Each row below holds a small network's activations on one input, seen along a few directions.
Each table varies a few parts of the input and shows all the possible inputs, shuffled.
Descriptions start from the smaller parts, as in this example, which fits no table here: values(2) and (point or ring(11) or (line(4) and ring(8))).
Shared parts are said once, and a part with two or three values counts as separate values.
In the rows, 128 means zero.

Other details of the inputs shift rows strongly along three fixed directions, in all tables alike. That doesn't count.

Rows:
r1: [130 121 106 172 120 118 129 119 137  74  92 153]
r2: [105 135 125 147 102  95 134  58 168  67 144 148]
r3: [149 108 123 119 132 132 148 201 104 154 132 103]
r4: [117 112 110 123 121 121 163 226  98 164 121 133]
r5: [112 107 115 122 104 129 154 206  73 180 113 125]
r6: [103 123 124 132 117 113 135  77 164  82 136 154]
r7: [130 113 138 109 143 138 144 142 129 133 142 120]
r8: [181 175 161  91 210 177  65 123 148 169 140  97]
r9: [170 190 172  98 212 175  72 125 140 169 145 100]
r10: [125 119 123 105 106 128 120 151 110 170 134 114]
r11: [118 112 108 123 122 120 165 226  98 167 120 133]
r12: [144 116 130 104 139 133 156 222  94 183 144  97]
r13: [151 164 141 126 169 169  77 134 111 167  98 124]
r14: [128 103 109 114  99 126 141 205  83 185 118 114]
r15: [100 122 123 138 112 107 137  54 172  67 135 158]
r16: [125 105 135  84 117 117 148 132 145 144 177 102]
r17: [109 107 112 100  98  99 151 136 152 135 160 129]
r18: [131 125 130 182 130 125 149 116 115  66 102 138]
r19: [128 115 132 138 113 110 140  72 155  75 147 122]
r20: [178 183 157 168 207 177  67 100 132  95  86 125]
r21: [173 148 103 219 171 141 131 156  95 113  43 159]
r22: [101 136 136  82 112 100 132  76 179 130 189 127]
r23: [ 98 133 126 144 110 101 141  55 168  69 141 155]
r24: [105 111 133  83 109 119 144  78 138 182 170 130]
r25: [113 102 108 152  77 107 143 114 111 107 110 135]
r26: [ 97 119 131 132  98 122 124  59 138  95 128 146]
r27: [115 107 100 161  91  93 154 114 143  77 117 148]
r28: [ 96 121 138  59 124 120 133 103 175 152 188 130]
r29: [120 125 140 142 114 108 144  73 149  74 152 124]
r30: [112 120 133  91 121 142 122 149 112 176 138 124]
r31: [ 96 103 118  94 109 110 156 135 149 137 156 140]
r32: [132 128 120  95 129 121 128 165 141 164 151 118]
r33: [118 129 129 108 107 125 126 149 106 172 138 116]
r34: [166 183 147  89 199 165  60 117 163 174 138 115]
r35: [124  97  99 187  91 124 141 158  82  95  65 147]
r36: [126 115 104 190  92 120 145 180  66 115  70 138]
r37: [111 111 116 133 103 127 149 180  80 162 109 131]
r38: [117 108 102 154  94  99 151 137 135  91 117 143]
r39: [ 97 126 140  76  94 111 127  87 143 163 179 115]
r40: [134 122 107 166 126 124 128 142 129  90  92 149]
r41: [114 106 146  76 120 121 135  76 172 117 188 114]
r42: [179 192 168  99 207 166  70 121 143 171 149  93]
r43: [136 122 137 108 132 127 147 173 115 152 153 104]
r44: [161 160 126 180 155 159  75 110 109 111  61 136]
r45: [130 119  93 201 107 104 160 180  97  88  73 151]
r46: [182 178 150 173 195 167  65  73 145  79  88 124]
r47: [118 116 113 114 126 123 160 224 102 173 127 130]
r48: [122 102 129 136 125 127 156 132 125 101 128 129]
r49: [114 112 108 193  93 122 150 159  73  97  68 150]
r50: [121 115 126  92 116 138 117 147 116 176 137 118]
r51: [108 111 140 140 116 117 144  49 161  55 144 140]
r52: [ 98 126 139  76  94 111 128  87 143 164 179 115]
r53: [167 164 130 109 186 162  83 176 130 179 114 119]
r54: [123 140 124 117 126 114 131 141 141 140 145 128]
r55: [124 116 112 173 102 126 119 101 112  88  83 146]
r56: [112 111 147  68 129 127 157 156 133 168 187 105]
r57: [106 115 151  70 126 119 153 105 154 145 195 111]
r58: [123 107 133 133 117 119 138  72 156  72 143 129]
r59: [185 185 152 177 188 160  64  75 144  77  94 119]
r60: [117 101 103 188  96 127 148 157  78  98  62 153]
r61: [183 150 140 143 199 164 119 160 104 175 106 118]
r62: [167 190 145 163 166 161  47  76 131 117  86 124]
r63: [ 88 129 147  83 100 117 124  60 150 140 177 128]
Each input here is: values(3) and (point or (line(4) and ring(5))).
The inputs of r53 and r46 match in every part but the values(3) part. If r1 is changed in the same way as r53 into r46, which row does it become?
> r58
Which other rows does r51 become when the ring(5) part takes its other values? List them by row number.
> r3, r9, r29, r58
Which other rows does r6 become when the values(3) part takes its other values? List them by row number.
> r26, r51

Rows:
r64: [115 116 111 162 102 122 142 173  87 102  82 130]
r65: [145 133 135 116 149 130 133 156 131 127 139 101]
r66: [ 85  91 121 150  56 101 156  91 129  61 134 145]
r67: [115 103 106 160  91 107 148  75 128  87 101 146]
r68: [145 120 127 118 153 165 114 203  90 185 104 129]
r69: [138 132 135 125 155 162 125 202  84 187 109 132]
r70: [ 99 127 147  91  93 108 133  72 145 150 188 122]
r71: [155 137 135 190 144 129 109  63 156  33 106 139]
r72: [142 131 135 118 162 135 147 145 131 138 136 117]
r73: [115  95 104 172  66 103 157 159  92 106 105 136]
r74: [113 119 128  87 101 111 116  71 156 136 160 113]
r75: [160 163 119 138 167 136 120 170 151 127 111 139]
r76: [117 113 134  93  95 116 111  73 156 139 172 121]
r77: [140 128 141  84 149 130 123 108 165 128 165 102]
r78: [129 143 151  92 152 125 137 106 155 132 172 106]
r79: [128 147 119 180 120 118 124 100 110  92  88 140]
r80: [113 124 136  55 142 143 119 142 136 193 158 117]
r81: [143 195 179  78 189 174  52  94 147 186 164 110]
r82: [ 69 107  96 122  76  82 153 113 164  97 140 171]
r83: [140 125 146  85 160 136 123 113 164 148 176 118]
r84: [101  99 125  94  94 112 159 133 126 178 169 130]
r85: [125  98 109 163 101 133 133 173  93 105  86 143]
r86: [173 177 150 203 191 153  89  65 146  57  88 144]
r87: [157 177 134 170 177 163  92 173  81 137  62 125]
r88: [102  88  65 156  66  82 182 229  94 149  96 159]
r89: [121 142 142  87 157 152 121 147 118 182 133 121]
r90: [155 134 139 132 153 136 124 162 128 122 141 108]
r91: [ 85 114 134  97  85  95 153  21 165 115 174 137]
r92: [160 182 138 191 171 161  54  55 136  56  56 139]
r93: [149 132 136 124 155 138 143 196 111 160 141 112]
r94: [119  89 109 130  92 117 151 141 111 148 128 139]
r95: [154 126 127 123 169 139 135 149 134 130 124 117]
r96: [118 114 110 139  91 106 143 150 103 130 115 117]
The inputs of r89 and r72 match in every part but one. If r85 is changed in the same way as r89 into r72, which row does it become?
> r71
What is each input in this table made of?
> values(3) and (point or (values(2) and ring(5)))
Which other rows does r79 become when the ring(5) part takes its other values? List them by row number.
> r67, r74, r91, r96
Which other rows does r66 become when the ring(5) part takes its other values? List them by row number.
> r68, r69, r81, r85
